A small network was shown many inputs. Here are its activations along a few directions, one row for each input.
In each table, some parts of the input vary, and every possible input appears once, in random order.
Descriptions start from the smaller parts, as in this example, which fits no table here: one of 5 places around a ring, together with either a single point or one of 11 places along a line or (one of 2 separate values, together with one of 6 places along a line).
Shared parts are said once, and a part with two or three values counts as separate values.

A family of inputs:
R1: [521, -146, -307, -22, 55, -299, 342, -155, 75, -259, -107, -203, 130, 77, 118]
R2: [-448, 128, 174, 206, 71, 52, -103, 298, -74, 177, 283, 269, -46, -165, -151]
R3: [-380, -220, 458, 122, -209, 124, -315, 268, -398, 200, -106, 62, -38, -40, -193]
R4: [589, 8, -211, -79, 54, -252, 392, -140, 224, -246, -72, 170, 275, 27, 167]
R5: [237, -141, -294, -230, 52, -330, 96, -87, 11, -197, -171, -157, -126, 237, 94]
R6: [189, -81, -108, -316, 177, -68, -85, -215, 272, -210, -128, 371, 359, -107, -88]
R7: [-296, 27, -7, 84, -227, 60, 110, 115, 109, 167, 79, 499, 246, 147, -115]
R8: [-324, -117, 335, 183, -179, 69, -183, 184, -159, 194, -93, 303, 204, -150, -230]
R9: [582, 65, -156, -9, 367, -341, 196, -120, 181, -277, 204, -351, 10, -241, 99]
R10: [-66, 76, 208, -95, 25, 159, 20, -133, 343, 49, -37, 644, 481, -129, -121]
R11: [214, -221, -71, -25, 75, -157, -263, -130, -262, -125, -343, -430, -243, 59, -103]
R12: [-118, 132, -45, -123, -61, 94, 258, -57, 364, 20, 70, 663, 369, 131, -38]
R13: [-160, -263, -105, 37, -219, 2, -93, 137, -365, 1, -109, -349, -456, 293, -34]
R14: [-87, 381, -106, 237, -533, 619, 476, -207, 261, 348, -154, -401, 79, 226, 611]
R15: [-359, 1, 161, 113, 67, 33, -268, 207, -384, 105, 270, -191, -472, -52, -62]
R16: [633, -43, -5, -84, 162, -234, 150, -231, 154, -229, -191, 124, 403, -235, 21]
R17: [-265, -238, 220, 80, -185, 106, -295, 88, -475, 176, -135, -158, -193, -6, -197]
R18: [269, 82, -194, -238, 395, -351, -86, -74, 75, -229, 121, -299, -235, -50, 31]
R19: [-110, 617, 11, 303, -239, 688, 345, -196, 368, 419, 151, -524, -48, -86, 663]
R20: [-416, -78, 83, 149, -272, 20, 31, 236, -126, 129, 26, 321, 80, 119, -140]
R21: [142, -33, -309, -332, 69, -103, 143, -108, 342, -219, -12, 411, 233, 149, 38]
R22: [-150, -59, 29, 73, 143, -18, -261, 170, -322, -12, 176, -466, -609, 4, -43]
R23: [140, 16, -178, -4, 306, -177, -249, -28, -126, -215, 113, -537, -479, 77, 15]
R24: [-59, -293, 84, 45, -93, 40, -278, 59, -439, 72, -263, -397, -323, 24, -184]
R25: [-512, 1, 350, 159, 31, 85, -260, 398, -292, 172, 290, 37, -335, -68, -61]
R26: [577, -195, -105, -24, 161, -295, 114, -245, 1, -207, -239, -243, 229, -188, -29]
R27: [652, 214, -84, -83, 374, -264, 246, -103, 312, -279, 227, 29, 217, -284, 107]
R28: [-227, -15, 196, 116, -126, 139, -105, 41, 68, 224, -28, 460, 374, -87, -217]
R29: [159, 153, -204, -348, 385, -83, -10, -60, 440, -237, 246, 317, 140, -132, -9]
R30: [124, -192, -261, -25, -48, -175, -61, -44, -173, -183, -180, -386, -366, 340, 68]
R31: [-344, -193, 65, 63, -308, 20, -121, 174, -414, 78, -7, -92, -329, 228, -55]
R32: [-494, -199, 209, 97, -322, 94, -113, 325, -333, 141, 28, 90, -193, 242, -89]
R33: [-129, 398, 126, 183, -524, 815, 280, -313, 283, 427, -247, -433, 177, -41, 488]
R34: [-293, 254, 97, 122, 118, 94, -29, 161, 138, 171, 328, 444, 172, -133, -170]
R35: [318, -175, -131, -225, 195, -305, -138, -204, -114, -184, -320, -208, 29, -36, -102]
R36: [-110, 348, 76, -111, 263, 138, 119, -8, 434, 37, 329, 611, 284, -151, -88]
Describe the family of inputs behind these rows.
Answer: one of 3 separate values, together with either a single point or one of 11 places around a ring
Changing only the choice among 3 separate values turns R8 into R2. The same change can be made to R3. Which row results?
Answer: R25
Which other rows agree with R13 in the choice among 3 separate values? List them by row number.
Answer: R1, R4, R5, R7, R12, R14, R20, R21, R30, R31, R32

A family of inputs:
R37: [219, 19, -306, -91, -99, 15, 220, -151, 70, -104, -96, -366, -209, 258, 293]
R38: [-33, -354, 223, 94, -118, -119, -290, 94, -490, 12, -273, -152, -118, -20, -251]
R39: [-164, -215, 218, 51, -161, 45, -238, 40, -246, 103, -250, 99, 67, -23, -210]
R40: [665, -153, -167, -238, 223, -374, 146, -301, 268, -346, -257, 275, 532, -162, -101]
R41: [-284, 269, -9, 141, -367, 412, 315, -28, 329, 283, 49, 275, 224, 155, 243]
R42: [715, 207, -232, -118, 205, -72, 365, -401, 477, -201, -120, -97, 428, -190, 254]
R43: [-286, 218, 185, 24, 159, 137, -65, 157, 95, 119, 329, 289, 54, -207, -69]
R44: [163, -350, -216, -206, -74, -298, 8, -33, -139, -242, -217, 22, -87, 294, -79]
R45: [-206, -131, 224, 4, -193, 105, -54, 73, -55, 119, -129, 389, 312, -66, -160]
R46: [37, -18, -139, 67, -139, 22, 54, -24, -133, 8, -107, -553, -342, 184, 241]
R47: [23, 22, 143, 224, -145, 210, -50, -33, -250, 139, -118, -547, -215, -48, 125]
R48: [-114, 141, 128, 164, -198, 349, -7, -99, -19, 240, -113, -297, -15, -51, 150]
R49: [-9, -380, -48, -49, -111, -282, -181, 83, -355, -134, -272, -181, -249, 230, -115]
R50: [592, 200, -201, -232, 606, -348, 132, -201, 433, -318, 230, 153, 277, -316, -36]
R51: [-144, 223, 140, 117, -235, 406, 164, -77, 161, 256, -22, -16, 195, -93, 206]
R52: [-261, 129, 163, 81, 191, 80, -224, 131, -66, 120, 261, 10, -155, -188, -124]
R53: [-423, 272, 40, 38, 39, 141, 81, 218, 248, 130, 419, 587, 96, 39, -30]
R54: [-132, 3, 161, 125, 242, -63, -278, 188, -294, 27, 251, -240, -345, -183, -163]
R55: [81, 22, -252, -163, 281, -232, -29, 85, 44, -240, 283, -67, -352, 140, 21]
R56: [-339, -101, 56, -13, -338, 96, 105, 99, 91, 141, -91, 683, 377, 192, -158]
R57: [-101, -24, -112, -21, 231, -229, -173, 181, -168, -110, 240, -264, -475, 55, -39]
Changing only one part turns R56 into R41. The same change can be made to R40. Which row results?
Answer: R42
Describe the family of inputs behind these rows.
Answer: one of 3 separate values, together with either a single point or one of 6 places along a line
Which other rows does R45 become when the choice among 3 separate values takes its other values? List them by row number.
Answer: R43, R51
Which other rows agree with R43 in the choice among 3 separate values? List them by row number.
Answer: R50, R52, R53, R54, R55, R57

A family of inputs:
R58: [51, 44, 49, -128, 165, -95, 85, 6, 349, -94, 121, 768, 495, -155, -201]
R59: [-343, 121, 107, 88, -126, 221, -9, 107, -28, 223, 140, 123, -16, 31, -14]
R60: [-41, 112, -39, 25, -186, 219, 162, -105, 193, 132, -67, -27, 151, 39, 165]
R61: [212, -95, -153, -83, 166, -241, -31, -18, -50, -195, 19, -166, -118, -2, -11]
R62: [-391, 33, 214, 121, -75, 173, -190, 184, -138, 166, 96, 82, -132, -35, -72]
R63: [-65, -241, 51, -53, 10, -189, -225, 91, -347, -57, -124, -96, -186, 54, -174]
R64: [-185, 101, 68, 126, -197, 202, 77, 33, 8, 159, -20, -18, -19, 67, 121]
R65: [197, 149, -107, 2, -29, 73, 191, -173, 200, 10, -61, -73, 183, 3, 171]
R66: [345, 18, -126, -127, 210, -203, 81, -115, 68, -186, -24, -211, -23, -79, 105]
R67: [125, -187, -37, -87, 127, -207, -143, 38, -162, -185, -39, -114, -211, 56, -98]
R68: [305, 71, -151, -28, 93, -22, 123, -181, 162, -89, -19, -131, 46, -23, 84]
R69: [-209, -125, 124, 144, -157, 70, -119, 132, -254, 115, -22, -137, -170, 43, -77]
Describe the family of inputs behind these rows.
Answer: either a single point or one of 11 places around a ring
